Each row below holds a small network's activations on one input, seen along a few directions.
Each table varies a few parts of the input and shows all the possible inputs, shuffled.
A made-up example of a description, with smaller parts first: one of 2 separate values, together with either a single point or one of 11 places around a ring or (one of 4 places along a line, together with one of 5 places around a ring).
Shared parts are said once, and a part with two or three values counts as separate values.

Other details of the inputs shift rows strongly along three fixed directions, in all tables alike. That doesn't count.

Rows:
row 1:  -75  322 -154 -231  368  -16  158  153 -324  111 -290   94 -482
row 2: -301 -323  307  455 -265   -1 -372 -304  270  332  443 -153  110
row 3:  352  307 -262 -193  390   24   65  498 -261 -212 -293  466  -63
row 4:  444   63  -45   28 -371   -9  262 -214  195 -492  185 -159  282
row 5:   34  -13 -106 -116   16  151  -86 -128 -406   10  -78  192  -44
row 6: -227  452  -40 -374  592  112  -35  392 -191   37 -441  364 -225
row 7:   63   31  -98   19 -118  -29  194  -81  410  -87   60 -400  -33
row 8:   99   95 -111  158  -28 -179  278 -148  337  -97   15 -349   -8
row 9: -107  -11  -24   18 -111  -94 -119  -11  297  127  157 -255    2
row 10: -210  442 -112  102  210   15  257 -173  189  109  -11 -214 -782
row 11:  399   18 -187 -332  257   73 -159  296 -537 -153 -425  374  456
row 12:  590  -71 -233 -137 -297  -13  362 -248 -126 -260  161 -168  134
row 13: -458 -122  265  262   50 -255 -261  -71  194  366  173 -165 -131
row 14:  512  -25 -214 -156  -58  291  116  138 -215 -437  -87  182  410
row 15:  560  484 -434 -391  516    3  157  535 -367 -279 -439  325   98
row 16: -403 -189   83 -268  312   71 -232   43 -654  348 -132  399   -6
row 17:   80  160  -71  190 -177   87  115  -44  309 -231  138 -283 -110
row 18: -378  294   52 -260  478  -46 -101  369  -55  160 -371   71 -337
row 19: -244   -5  124  348   24   33   41 -179  331  133  137 -210 -159
row 20:  657   -4 -243  -70 -307   77  234 -341  -71 -248   74 -139   50
row 21:  482 -224 -142 -192 -274  128  192 -178 -457 -305  160  114  345
row 22: -292 -485  334  170 -326   14 -229 -256  298  226  258 -301  154
row 23:  209  124   15  142 -135   23  147  -27  381 -157  104 -382 -207
row 24:  570 -151 -127 -248 -156  174  175  133  -84 -422  -92  275  337
row 25: -473  393  -52  162  331 -321  101   56  337  202 -192 -335 -474
row 26: -189 -582  371 -237  -30  109 -726  -48 -578  312   49  657  805
row 27: -610 -103  142  323   38 -128 -119 -156  165  225   82 -143  -34
row 28: -211  115   72 -417  522  -92 -281  435 -451  181 -353  470   84
row 29: -309 -407  360  121  -56    6 -458 -218 -221  260   50  243  422
row 30: -554  -70  192  206 -113 -161 -263 -136  224  239  269 -123   -6
row 31:  264  234 -179 -335  450  167  123  447 -257 -181 -409  220  -32
row 32: -413 -228  225  140 -183  -49 -252  -45  279  191   99  -58 -127
row 33:  414  351 -237 -125   88   40  372  -72  -57 -196 -105  -99 -432
row 34:  459   54  -85   -3 -379  119  207 -128  214 -479  182 -183  234
row 35: -491  -57   99   43  239 -108 -388  136 -280  256  -58  286  160
row 36:  494   85    5  191 -224  -34  238 -237  280 -288  330 -111  165
row 37:  222  125 -150  -91  138 -158   11  118  -73  -59  -94   48  189
row 38: -384  291  -33  -62  658  -46  -16  393 -124  225 -424  106 -366
row 39: -270  247 -110 -113  428    8 -182  501  -65  155 -237  326 -336
row 40: -246 -464  128  181 -241   50 -326 -179  166  258  154 -253  257
row 41: -449  -43  100   26  107   53 -150 -173 -214  363    5   48 -326
row 42:  580  -17 -129 -110 -327   35  180 -102  207 -375   73 -262  292
row 43:  277  419 -292 -162  371   68   82  412 -290 -265 -231  311   49
row 44:  116  343 -237  103  191   55  327  141  105 -280 -117  -87 -138
row 45: -283 -378  196  146 -105   84 -507  -48 -310  161   11  192  433
row 46: -390  324   16  151  272 -106  -36  215  405  253   46 -292 -585
row 47:  167   68  -48  144 -431    0  433   -7  237  -36  147 -226 -249
row 48: -608  394   63  309  393 -173  230  -63  487  233  -30 -260 -606
row 49:  149   -3  -74  323 -139  -30  264  -63  396 -172  105 -188 -187
row 50: -194 -459  157 -150  -58  -46 -348  -88 -217  208  -85  128  552
row 51: -403  382   49  216  355 -169   66  150  314  188 -151 -307 -614
row 52: -228 -507  326  -83 -319   95 -333   14 -455  477   13  142  390
row 53: -183 -478  186  -72 -143  140 -312 -263 -525  293  119  260  247
row 54:  338  317 -235 -210  390   50  126  452 -296 -287 -446  427  -74
row 55:  -30 -514  114  -47 -212  134 -384 -232 -480  191   21  330  172
row 56: -397  309  -81 -217  465 -219 -125  309  -31  252 -259   85 -182
row 57: -372  378   16    4  550   23  -90  258  -95  179 -317  186 -323
row 58: -447 -403  375  303 -546   85 -162 -344  127  509  371 -220   78
row 59:  607  -16 -168  -27 -282   85  125  -57  158 -353   58 -242  258
row 60:  550 -101   20   50 -452  -65  277 -201  297 -470  194  -80  184
row 61: -201 -471  247  280 -264 -158 -367 -160   57  210  285  121  243
row 62:  141 -179 -104 -358  211  124 -459  358 -526   99 -241  430  496
row 63:  -14 -182  147 -135  -44   17 -284  108  -53  109   78   81  192
row 64: -471 -102   96 -110  119   51 -472  184 -205  251   -2  263  174
row 65:  314  -16 -109 -259   32    7  242   -6 -376 -122  -22   62  -37
row 66:  633  -91 -122 -154 -157  203   29  181 -157 -411  -97  275  297
row 67: -563  354   62  126  281  -10  173    3  534  201   -7 -267 -584
row 68:   72  369  -41   -3  146  -29  440  -72  383 -213   -2 -137 -237
row 69: -536  -97  118  118 -203  -94 -100  -30   54  575   23 -277 -123
row 70:  -80 -390   55   68 -347  -18 -211 -405 -169  281  162 -123  115
row 71:  573   -9   69  -22 -345  -70  289 -202  259 -416  155 -258  197
row 72: -208  346 -217 -154  318   33  138  101 -311   69 -224  104 -437
row 73: -103 -595  121 -133 -175   37 -246 -125 -556  169   97  309  250
row 74: -137 -360  201   25 -274 -129 -281 -232   55  133   84 -138  387
row 75:  574 -100  -21  172 -374  -89  266 -189  211 -449  157  -52  184
row 76:  371  -45  -39 -315  320   33   32  248 -496 -193 -371  405  400
row 77:  609  -64 -115  -69 -324   39  374 -250 -115 -271  185 -168    8
row 78:  -21  101  -66  128 -182   59  245 -114  418 -212  174 -323  -86
row 79: -393  344 -124  -63  424   41 -183  405  -78  136 -165  155 -265
row 80:  578  -63 -187   74 -200   34  243 -110  145 -309   44 -230  309
row 81:  563  -74  -24   48 -413  -86  225 -124  303 -397  313  -24  177
row 82:   18  186  -24  280 -149 -134  224 -184  312 -232  136 -282  -77
row 83: -234 -553  213  327 -393   83 -276 -193  270  167  268 -111  132
row 84:  -58 -354   96 -351  186   46 -281  230 -521   16 -325  667  461
row 85: -490  271  -26  264  316 -257  236   88  407  120 -121 -132 -607
row 86: -315  -22   86  178 -128  -79   79 -204  311  -12  160 -219    5
row 87:  238  352  -49   27  166 -178  328   63  177 -243 -133 -178 -228
row 88:  227  316 -187 -264  434  260  168  341 -194 -200 -329  311  -21
row 89: -126  -17  129  277   -8 -117 -134   -8  253  185  197 -230 -158
row 90:  141   44  -14  142 -276  -49  114  -11  496 -143  292 -175 -188
row 91:  -73 -539  121  -68 -230   98 -334 -179 -525  203   35  320  201
row 92: -155 -554  166  175 -432   -9 -150 -372 -141  202  312  -41   23
row 93: -490  411   70  142  215  -67   30   44  531  243  151 -226 -569
row 94:   82  184   40  229 -140  105  141 -147  457 -115  198 -304 -219
row 95:  592   60  -96 -142  -45  244    6  114 -108 -279   81  241  316
row 96:  144  249  -25  -62  112 -114  390   25  302 -205  -66 -227 -200
row 97: -256 -416  124  176 -380   33 -158 -406 -178  209  323 -119   89
row 98:  628  174 -223  -79 -451  173  512   11  -99 -368   83  -95  213
row 99: -244  348 -218    7  178 -167  295  -79  114  198  -69 -301 -619
row 100: -190   18  191 -125  136   -2 -143  -32  -78   59  -93  219  121
Description of these inputs: one of 5 separate values, together with either a single point or one of 4 places along a line or (one of 3 separate values, together with one of 5 places around a ring).
Q: Changing only the choice among 5 separate values turns row 97 into row 92. The same change can be made to row 35. Which row results?
A: row 61
Q: Changing only the choice among 5 separate values turns row 7 into row 22. The same change can be made to row 50. Which row results?
A: row 96
Q: Change only the choice among 3 separate values in row 36. List by row number the other rows that result.
A: row 29, row 48
Q: Change only the place on the line of 4 in row 70. List by row number the other rows that result.
A: row 12, row 20, row 99
Q: Change only the choice among 5 separate values in row 30. List by row number the other rows that result.
A: row 26, row 28, row 56, row 81
Q: Change only the choice among 3 separate values in row 80. List by row number the other rows that result.
A: row 11, row 15
Q: Change only the place on the ring of 5 in row 19. List by row number the other rows that result.
A: row 48, row 67, row 68, row 88

Rows:
row 101:    9  201    3 -131  330   64  -41  260  -78 -171 -203  314   63
row 102: -174  178   47  256  116   13   31   76  325  -65   36   49 -230
row 103:   28  161 -127 -267  238  -24   32  217 -244    1 -299   76   59
row 104: -178  156   28   74    7  -36  166 -125   67  115   52 -108 -431
row 105:  210  288 -190  -81   31 -100  424  -22  156 -214  -98 -250 -155
row 106: -261 -165   77  181 -166   65 -173  -71  172  244  200 -176 -187
row 107: -130  172  -75   70   36   29   28   72  203  168   33 -222 -257
row 108: -196  126  -46   74  -30    1   97  -56   99  110  104  -70 -478
row 109:  762   -1 -140  106 -216  -53  360 -374  -65 -537  196   -8  298
row 110:   93 -308  134 -211   24   45 -346  155 -253    2 -117  300  580
row 111: -370 -417  183  -46  -69   28 -560  -25 -255  409  -38   65  289
row 112:  277 -273   44   50 -331   34  175 -330  -23 -119  187 -128  157
row 113:  254 -300   88  147 -323  -62 -199  -59  185  -39  196 -142  392
row 114:   -6  125 -104 -248  239  -42  146  115 -318  -14 -286  161    2
row 115:  -20  194  -37 -187  319  -15   14  265  -64 -127 -222  278  135
row 116: -297 -136  114  211 -206   55 -155  -96   92  237  257 -139 -239
Q: What is each input in this table made of?
A: either a single point or one of 5 places along a line or one of 10 places around a ring

Rows:
row 117:  -71  677 -277 -146  426 -180  450  112  187  -71 -258 -330 -496
row 118: -804 -130  157  -54  315 -217 -295   40 -253  527 -260   60  -41
row 119:  247 -333  125  146 -519   16  -32 -226  310  -92  313 -282  307
row 120:  137   35 -179 -418  171  292   52  132 -715  -38 -293  451   19
row 121:   22  713 -302  -15  402  -93  385  346  351 -114 -204 -238 -638
row 122:  281 -209  110  -33 -181   72  -35  -38   27 -256   98  184  429
row 123:  540  754 -373 -109  132  -81  799  248  581 -536  -95 -387 -513
row 124: -862   -5  308  509   -7 -192 -194 -174  659  403  263 -374 -454
row 125:  240   25 -165 -320  236   32   25  154 -679  -47 -248  488  -48
row 126: -719 -100  161  -10  288  -56 -490  237 -110  524 -182  116  -99
row 127: -730 -107  183  -31  282  -61 -472  240  -98  517 -192  121  -95
row 128:  400 -192  -53    8 -252  107 -120  -29  -48 -137  129  -10  368
row 129:  273  129  -99 -281  334  123  -69  356 -375 -236 -303  521  292
row 130:  -99  -88  147  578 -390  -80   10 -394  688  -18  524 -483 -132
row 131:  315 -365   83  202 -455 -103   97 -466  164 -128  261 -345  332
row 132:  317 -182   57   84 -171  102 -118  -69  -21 -217  133  153  396
row 133:  -76 -230   61   19 -215  119  -13 -242 -274  171  147    7  -92
row 134:  294 -192  -44 -123 -214  119   79 -189 -402  -10   71  178   45
row 135:  295 -201   98   -4 -183   82  -60  -38    9 -242   94  170  421
Q: What is each input in this table made of?
A: either one of 3 separate values or one of 4 places along a line or (one of 2 separate values, together with one of 6 places along a line)
Q: Change only the choice among 2 separate values in row 122. List by row number the other rows that result.
A: row 123
